A small network was shown many inputs. Here are its activations along a few directions, one row for each input.
Each table varies a few parts of the input and shows all the possible inputs, shuffled.
A made-up example of a description, with smaller parts first: one of 8 places around a ring, together with either a single point or (one of 2 separate values, together with one of 4 places along a line) or one of 9 places around a ring.
Shared parts are said once, and a part with two or three values counts as separate values.
In the rows, zero is written as 128.

Other details of the inputs shift rows strongly along two fixed directions, in all tables alike. That doesn't count.

A family of inputs:
row 1: [149  81 141  85 144  83  74 118  99 158 161]
row 2: [129 100 155  87 126 134  82  83 141 178 223]
row 3: [162 133 160 103 114  87  95 119 126 112 150]
row 4: [151 172 202 140 106 121  79 105 216 108 140]
row 5: [218 178 179 121 189  99  96  92 132 196 193]
row 6: [135 159 214 139  92  85  58 107 171 118 134]
row 7: [ 96 116 112 146 119 111 129 159  85 120  61]
row 8: [ 96 119  96 150 136 174 174 152 146 116  90]
row 9: [167  88 121  79 188  94  77 125 142 140 166]
row 10: [130 190 131 152  55 182 224 145 119  35 113]
row 11: [ 92 182 124 139  36 144 203 136  69  68 109]
row 12: [111  95 168 135 140 144  75  87 189 186 188]
row 13: [116  83  67 118 203 119 114 164 128 137  70]
row 14: [140 149 202 106  52  88  87  95 122 132 186]
row 15: [ 71  66  62 135 171 156 142 131 108 174 109]
row 16: [145 189 125 152  65 164 215 145 130  25  99]
row 17: [117  62  42  96 179 173 162 137  95 157 143]
row 18: [ 82  61  72 124 156 106 122 153  83 174  84]
row 19: [159 192  91 190 181 136 159 155  98 160  77]
row 20: [115 127  96 148 139 158 166 151 158 105  76]
row 21: [ 63  71  69 133 157 129 137 141  92 173 101]
row 22: [173 203 187 136  68 128 146 116 169  43 143]
Each input here is: one of 2 separate values, together with either a single point or one of 10 places around a ring.
- The inputs of row 10 and row 8 match in every part but the choice among 2 separate values. If row 17 is changed in the same way as row 10 into row 8, which row does it become? => row 12

A family of inputs:
row 23: [112  71  61  96 158 104 126 157  91 138  86]
row 24: [200 213 224 137  34 149 149 118 177  77 190]
row 25: [159 216 223 151  47 116 106  97 156  49 152]
row 26: [ 76  57  69 132 168 146 131 161 124 155  87]
row 27: [136  90 131  82 140  87  70 111 135 156 164]
row 28: [126  83  78 132 193 126 125 156  92 149  74]
row 29: [103 189 100 141  47 132 213 149  70  33  67]
row 30: [147  99 218  90 119  60   8  97 182 187 196]
row 31: [ 79  70  62 146 159 156 146 144 110 170 106]
row 32: [ 77  59  64 141 168 150 134 154 117 169  97]
row 33: [ 93 198 111 167  49 138 219 152  56  69  65]
row 34: [119 152  84 154 138 156 184 148  63 108  76]
row 35: [126  85  73 137 196 131 127 149  84 164  82]
row 36: [160 171 133 127 130 131 136 124 160  99 144]
row 37: [152 210 246 166  47 108  98 109 161  65 127]
row 38: [130 100  60 108 193 139 140 139  81 133 120]
row 39: [102  92 137 110 144 140  89  92 156 177 189]
row 40: [139 146  75 147 152 138 187 167 125  78  57]
row 41: [150 170 158 160 130 125 136 127 159 135 112]
row 42: [141 117  54 117 202 149 157 146 113 160 114]
row 43: [109  87  84 123 154 107 123 138  85 186 117]
row 44: [183  82 155  91 148 128 101 117 127 153 207]
row 45: [109  76 135  94 144 129  77 102 176 150 168]
row 46: [146 120  79 127 193 142 144 138 126 176 121]
row 47: [147 110 153 129 168 115  73 104 129 191 160]
row 48: [116  43  75  93 141 176 178 135 105 140 135]
row 49: [126 104  65 117 193 143 143 139  74 148 114]
row 50: [109 211 166 150  35 123 174 120  92  73 120]
row 51: [135  79  68 117 190 123 122 151  99 124  87]
row 52: [107  89  55  92 163 116 148 140  74 146 119]
row 53: [144 116  84 140 191 137 144 140 128 179 105]
row 54: [154 216 150 159  79 137 175 135 154  42 100]
row 55: [127 100 203  87 118 117  34  62 210 166 235]
row 56: [136  88  55 105 194 134 134 142  86 124 115]
row 57: [124  84 211  94 126 106  16  82 222 171 213]
row 58: [118  83 220 105 128 102  12  93 222 182 205]
row 59: [ 81 130  88 132 107 168 180 128 113  93 108]
row 60: [143 109 218 106 120  67  13  86 173 213 211]
row 61: [ 71 183 109 187  49 180 222 142  96  63  73]
row 62: [142 215 176 181  81 132 174 142 155  71  76]
row 63: [126 210 245 155  12  91 101 112 153  90 134]
row 64: [149 234 151 157  76 151 183 129 142  56 118]
row 65: [142 170 180 133  18 125 201 131  96  57 145]
row 66: [161 105 147 118 190 100  83 128 184 166 140]
- Describe the family of inputs behind these rows. => one of 4 places along a line, together with either a single point or one of 10 places around a ring
- The inputs of row 33 and row 61 match in every part but the place on the line of 4. If row 23 is changed in the same way as row 33 into row 61, which row does it become? => row 57
- The inputs of row 35 and row 60 match in every part but the place on the line of 4. If row 44 is changed in the same way as row 35 into row 60, which row does it become? => row 65
- Which other rows does row 28 become when the place on the ring of 10 takes its other values? List them by row number. => row 25, row 34, row 35, row 37, row 38, row 47, row 49, row 51, row 56
- Which other rows does row 36 become when the place on the ring of 10 takes its other values? List them by row number. => row 40, row 41, row 42, row 46, row 53, row 54, row 62, row 64, row 66
